A small network was shown many inputs. Here are its activations along a few directions, one row for each input.
Each table varies a few parts of the input and shows all the possible inputs, shuffled.
Descriptions start from the smaller parts, as in this example, which fits no table here: one of 6 places along a line, together with either a single point or one of 9 places around a ring or (one of 2 separate values, together with one of 5 places around a ring).
Shared parts are said once, and a part with two or three values counts as separate values.
In the rows, zero is written as 128.

Other details of the inputs shift rows strongly along two fixed directions, in all tables alike. That doesn't count.

A family of inputs:
r1: [124 111  98 114  61 141 164 118 128 125 121  76]
r2: [114 116 147 116  93 123 139 117 132 122 147 110]
r3: [123 124 130 125  97 111 124 121 122 122 127  94]
r4: [128 109 103 110  58 135 168 122 125 122 121  84]
r5: [157 124 106 134 174 115 108 142 131 133 108 170]
r6: [151  91  77 122  54 117 143 127 101 119  96  70]
r7: [165  96  85 118 157  87  98 130 107 112  54 119]
r8: [157 113 105 131 190 127  86 141 123 130  89 141]
r9: [ 92 166 170 139 136 148 154 131 151 148 198 175]
r10: [164 117 100 119 169 118  90 138 118 132  70 118]
r11: [110 136 133 128  72 147 179 127 132 123 161 120]
r12: [126 165 157 145 216 157 105 150 147 135 142 193]
r13: [110 123 143 111  83 131 134 108 134 122 141 105]
r14: [148 131 113 139 181 125  87 143 124 128  98 140]
r15: [158  94 104 121 144  94 108 133 115 119  81 109]
r16: [157 108  94 124 150  97 106 124 102 122  67 112]
r17: [165 120 104 136 186 105  92 145 114 129  69 130]
r18: [145  92  94  99  77  87 130 122 119 132  97  86]
r19: [130 109 103 125  53 119 163 125 117 114 128  88]
r20: [115 125 149 106  70 118 147 113 129 125 139  91]
r21: [115 138 142 124  94 130 132 116 123 133 144  96]
r22: [ 94 143 155 123  93 129 157 120 139 149 176 136]
r23: [ 88 165 183 137 109 142 155 121 144 130 193 138]
r24: [134 149 134 145 186 135 116 146 146 138 144 193]
r25: [132 127 135 132 164 127 110 132 136 121 113 157]
r26: [140 124 104 137 136 138 142 148 130 118 117 148]
r27: [103 141 152 125 104 124 150 109 125 123 155 125]
r28: [ 89 157 184 143 127 147 156 121 143 133 198 150]
r29: [159  97  73 120 127 126 128 145 123 116  74 114]
r30: [111 120 142 129  89 119 138 114 123 125 151  96]
r31: [ 97 141 165 137  98 136 152 113 129 133 179 114]
r32: [143 147 119 151 222 139  92 140 120 132 103 180]
r33: [130 143 135 137 174 146 107 128 132 135 121 154]
r34: [113 128 144 108  83 129 132 117 135 123 144 100]
r35: [123 151 141 146 192 154  99 135 141 131 135 176]
r36: [152 113 114 117 153 121 106 127 123 127  82 126]
r37: [128 138 120 140 167 133 103 127 121 124 120 149]
r38: [118 136 133 135 157 124 122 141 140 144 142 169]
r39: [122 119 134 115  85 105 134 120 126 119 128  92]
r40: [135 132 136 129 164 125 108 142 137 122 116 151]
r41: [ 97 160 155 153  98 161 180 132 137 127 194 150]
r42: [142  90  73 107  62 124 146 122 122 117  90  64]
r43: [136 156 140 148 194 140 123 143 142 143 149 201]
r44: [128 116 115 124 109 107 122 113 112 117 110 105]
r45: [ 91 158 186 140 141 156 149 126 148 133 194 165]
r46: [ 96 162 168 133 101 144 163 119 148 143 199 154]
r47: [ 87 156 176 132 107 162 148 112 140 139 198 130]
r48: [142  88 100 107  70 100 119 110 106 124  97  55]
r49: [129 156 156 151 236 161 104 151 145 137 143 205]
r50: [158  93 102 110 142 109 101 132 119 123  79 109]
r51: [113 121 139 120  75 127 142 107 117 134 149  81]
r52: [103 149 153 126 111 147 126 121 140 130 165 123]
r53: [164 109 108 124 183 110  98 137 122 124  63 144]
r54: [162 115  85 145 141 135 127 148 107 129  91 130]
Description of these inputs: one of 2 separate values, together with either one of 4 places along a line or one of 5 places along a line or (one of 3 separate values, together with one of 6 places around a ring).
Changing only the choice among 2 separate values turns r53 into r25. The same change can be made to r27. Which row results?
Answer: r7
Changing only the choice among 2 separate values turns r12 into r34. The same change can be made to r51. Which row results?
Answer: r48
Start at r40 and move only the place on the ring of 6, one step at a time. The first step leads to r39. Which rows follow, in order?
Answer: r3, r14, r52, r34
Start at r1 and move only the place on the line of 5, one step at a time. The first step leads to r4. Which rows follow, in order?
Answer: r11, r41, r54
Change only the place on the line of 5 in r6. List by row number the other rows that result.
Answer: r19, r26, r29, r42

A family of inputs:
r55: [155 109 131 120 163 103  83 117 100 121  79 101]
r56: [149 136 107 165 208 136 123 152 126 102 118 182]
r57: [143 146 104 177 205 149 105 166 119 122 104 166]
r58: [ 69 177 187 153 101 154 198 127 147 130 219 183]
r59: [147  75  63  86  25  89 146  97  99 146  89  32]
r60: [141 149 132 158 215 134 126 174 137 144 120 226]
r61: [138 112 117 126 163  87  76 133 109 116  85 114]
r62: [108 164 144 148 184 157 134 154 151 160 186 200]
r63: [135  80 111  87  24  61 108  95  94 107  94  16]
r64: [129  83 128  84  24 130 163 111 138 112 122  42]
r65: [168  75  89 100 145 121 115 147 134 116  47  93]
r66: [145 121  98 154 139 130 121 145 115 104 112 123]
r67: [ 78 140 147 139  58 140 191 109 130 103 194 108]
r68: [166 108  87 116 142 110 115 145 122 148 105 130]
r69: [155 127 100  97 128 129 105 128 135 124  81 112]
r70: [ 94 153 144 139  55 159 164 100 125 147 200  97]
r71: [107 170 193 150 197 163 102 118 121 136 168 160]
r72: [ 61 160 204 124  79 117 155  92 142 126 208 126]
r73: [ 60 144 180 125  78 190 168 117 166 121 211 143]
r74: [164 110  76  90 136 113  97 132 127 124  43  99]
r75: [169 125  85 141 205 131  97 144 123 152 101 171]
r76: [153  91 115 100 125  64  96 113 120 131  67  98]
r77: [155 121  82 163 198 127 101 163 114 108  79 150]
r78: [106 127 146  89  54 138 164 113 150 127 143  68]
r79: [159 127 118 139 162 117 130 159 126 136 106 182]
r80: [ 76 153 195 123  91 149 138  90 114 135 183  89]
r81: [ 88 176 168 171 175 165 173 134 148 119 194 212]
r82: [150 135 122 147 168 119 145 149 125 122 115 184]
r83: [121 121 143  86  44 134 161 110 146 124 140  59]
r84: [170 119  68 149 201 129  92 145 107 148  66 140]
r85: [175 126  83 168 199 133  91 165 108 116  74 148]
r86: [ 61 176 221 134  94 131 155  95 149 124 236 151]
r87: [ 79 149 168 118  51 138 188 125 145 148 217 133]
r88: [ 98 128 162 111  88 103 123 102 144 150 162 106]
r89: [134 136 136 149 226 183  99 159 159 119 130 214]
r90: [147 102  90  97 100 135 106 119 127 115  84 109]
r91: [ 93 178 199 152 191 145 106 127 168 154 210 206]
r92: [102 113 158 103  64 107 129  89 103 123 130  51]
r93: [145 118 142 115 147  87  97 117 133 131 108 135]
r94: [167  93  91 102  95  91 136 141 117 139  97 108]
r95: [114 159 130 169 148 167 133 138 125 142 149 143]
r96: [175 100  71 137 110 119 111 132  95 130  62  76]
r97: [125  88  88  78  31 123 131 101 122 116  88  60]
r98: [155 131 112 155 195 128 136 143 126 111 105 187]
Describe the family of inputs behind these rows.
Answer: one of 2 separate values, together with either one of 5 places around a ring or one of 6 places along a line or one of 11 places around a ring
Changing only the choice among 2 separate values turns r84 into r70. The same change can be made to r59. Which row results?
Answer: r75
Changing only the choice among 2 separate values turns r72 into r86. The same change can be made to r81. Which row results?
Answer: r98
Change only the choice among 2 separate values in r67. List by row number the other rows that result.
Answer: r56

A family of inputs:
r99: [134 144 134 148 228 153  98 153 145 122 111 195]
r100: [102 134 148 129 114 139 132 117 131 119 143 122]
r101: [119 133 141 118 107 138 140 119 139 127 150 136]
r102: [162  97  63 123 100 115 137 141 108 124  75 103]
r103: [115 134 149 131 112 120 131 127 132 130 157 123]
r104: [119 132 154 129 116 131 161 131 115 122 148 127]
r105: [159  88  85 103 115 105 120 124 117 136  79  91]
r106: [112 134 152 132 113 138 124 124 131 127 151 116]
r107: [119 129 147 122 110 135 137 130 143 130 153 126]
r108: [108 134 140 130 118 143 130 115 125 138 153 116]
r109: [145 143 134 152 224 134  98 163 144 136 123 199]
r110: [163 101  93 101 113 103 123 127 119 134  70  89]
r111: [162  94  90 104 107  93 117 124 114 125  76 104]
r112: [111 134 139 129 114 121 133 118 127 134 159 127]
r113: [115 138 143 127 109 124 135 116 128 127 154 133]
r114: [119 136 112 145  94 147 158 141 129 139 150 142]
r115: [107 131 142 123 110 125 145 124 139 125 147 135]
r116: [112 146 148 129 116 142 133 118 127 137 144 114]
r117: [164  98  68 121 107 118 136 141 118 106  76  92]
r118: [161  90 100 107 112 108 106 131 118 122  75  84]
r119: [117 135 143 120 109 145 133 117 135 124 148 129]
r120: [116 144 146 122 114 146 139 121 135 136 144 118]
r121: [112 149 150 131 114 126 131 117 126 130 147 119]
r122: [172 104  99 149 184 113 122 138 114 128  78 147]
r123: [113 131 136 123 111 125 139 123 134 137 157 132]
r124: [117 144 145 122 109 123 143 125 137 136 148 131]
r125: [157  99  96 113 112  95 106 115 104 119  75  91]
r126: [113 137 146 128 110 141 127 114 126 125 148 125]
r127: [116 141 120 146 108 156 149 132 126 114 152 119]
r128: [112 136 151 135 114 127 125 123 129 127 155 117]
r129: [109 130 143 119 111 136 145 123 144 122 145 132]
r130: [156 115  99 136 187 109  87 136 113 130  84 137]
r131: [102 136 147 132 115 128 133 116 129 119 146 123]
r132: [143 159 136 154 228 129  98 153 135 136 118 195]
r133: [133 147 133 154 229 131 100 152 138 125 117 200]
r134: [112 131 137 123 116 147 135 119 133 138 153 119]
Describe the family of inputs behind these rows.
Answer: either one of 2 separate values or one of 4 places along a line or (one of 5 separate values, together with one of 6 places around a ring)
Change only the place on the ring of 6 in r133. List by row number the other rows that result.
Answer: r99, r100, r115, r129, r131
Change only the place on the ring of 6 in r109. List by row number the other rows that result.
Answer: r103, r106, r107, r118, r128

A family of inputs:
r135: [ 94 147 162 103  85 120 160  98 139 158 179 116]
r136: [136 115 127 148 161  95 114 139 115 109  83 123]
r137: [151 103 111 125 156 124 132 178 118 112  94 127]
r138: [159 119 124 125 159 141  96 133 113 148  89 113]
r139: [100 136 180  98  81 113 160 105 138 115 180 128]
r140: [151  90  77 144 148 131 125 139 128 121 105 145]
r141: [109 117 133 130  48  89 150 104 101 140 133  56]
r142: [113  94 110 103  35 120 149 146 120 125 148  64]
r143: [153 114 136 137 149  89 112 136 120 115  83 142]
r144: [141 134  97 114  33 126 175 120 122 137 136  66]
r145: [163 130  72 134 139 132 115 154 142 121  99 135]
r146: [143 123 120 131 169 120 103 121 107  95  90 114]
r147: [135  98  95 120  33 124 160 118 136 122 151  71]
r148: [143 114 127 102 169 116 115 128 144 123  79 123]
r149: [168 132  91 132 146 131 140 155 136 106  86 133]
r150: [148 132 107 135 168 119  98 117  95 129 100 110]
r151: [136 123 122 140 172 107 108 126 110  99  88 110]
r152: [ 97 177 144 146 137 176 162 143 146 110 153 187]
r153: [141 131 110 144 171 107 102 123  98 133  98 106]
r154: [148 122 115 107 168 115 109 124 132 157  89 119]
r155: [148 112 117 139 142  90  87 136 126 131  97 143]
r156: [124 105 117 107  42 119 168 143 103 144 144  59]
r157: [ 75 139 158 147  75 118 136 114 134 126 182 107]
r158: [112 106 143  78  53  93 161  95 134 119 125  75]
r159: [149 114 112 124 153 138  71 121 118 119  98 122]
r160: [102 153 165 121 150 130 115 124 152 133 193 185]
r161: [146 112  80 135 148 135 137 135 105 144  87 149]
r162: [ 99 154 172 141 150 180 103 131 153 135 176 156]
r163: [157 113 129 121 150  87 115 135 118 111  91 150]
r164: [ 92 175 125 148 130 177 137 143 151 125 167 188]
r165: [124  85 113 119  43 126 190 108 120 104 131  80]
r166: [107 104 124  79  45  93 137  95 140 134 139  76]
r167: [106 164 180 134 158 164 130 130 153 166 169 154]
r168: [152 141  77 132 139 138 130 144 111 138  79 145]
r169: [149 111 137 110 162 127 110 138 143 127  75 120]
r170: [146 109 102 124  39 123 179 115 118 141 147  66]
r171: [140 104  92 130 149 136 143 138 117 110  77 153]
r172: [ 86 146 128 151 139 174 144 134 145 131 174 192]
r173: [ 89 157 163 122 159 155 116 123 172 144 177 162]
r174: [104 156 191 139 157 179 127 132 147 119 162 154]
r175: [110 169 174 146 157 174 116 114 123 144 178 154]
r176: [154 116 131 122 160 137  95 122 112 104  84 120]
r177: [144 109 118 111 155 128  85 137 148 142  89 122]
r178: [ 74 147 153 138  86 130 129 101 129 116 186  94]
r179: [152 111 110 122 144  88  90 135 123 126 105 151]
r180: [109 167 178 161 146 126 132 128 131 155 177 176]
r181: [113 145 138 166 152 168 170 131 133 146 184 178]
r182: [137 122 101 132 162 121  79 121 112 111 104 116]
r183: [113 166 172 145 147 125 135 127 129 150 184 184]
r184: [173 107  96 142 153 128 144 150 133 109  97 133]
r185: [112 163 172 125 156 128 134 121 135 152 188 179]
Changing only one part turns r139 into r185. The same change can be made to r158. Which row results?
Answer: r135
Changing only one part turns r175 into r176. The same change can be made to r180. Which row results?
Answer: r143
Describe the family of inputs behind these rows.
Answer: one of 3 separate values, together with either a single point or one of 5 places around a ring or one of 11 places around a ring
Change only the choice among 3 separate values in r154. List by row number the other rows that result.
Answer: r148, r173
Change only the place on the ring of 11 in r177. List by row number the other rows that result.
Answer: r155, r157, r159, r160, r162, r166, r173, r178, r179, r182
Change only the place on the ring of 5 in r184. List by row number the other rows that result.
Answer: r149, r152, r165, r171
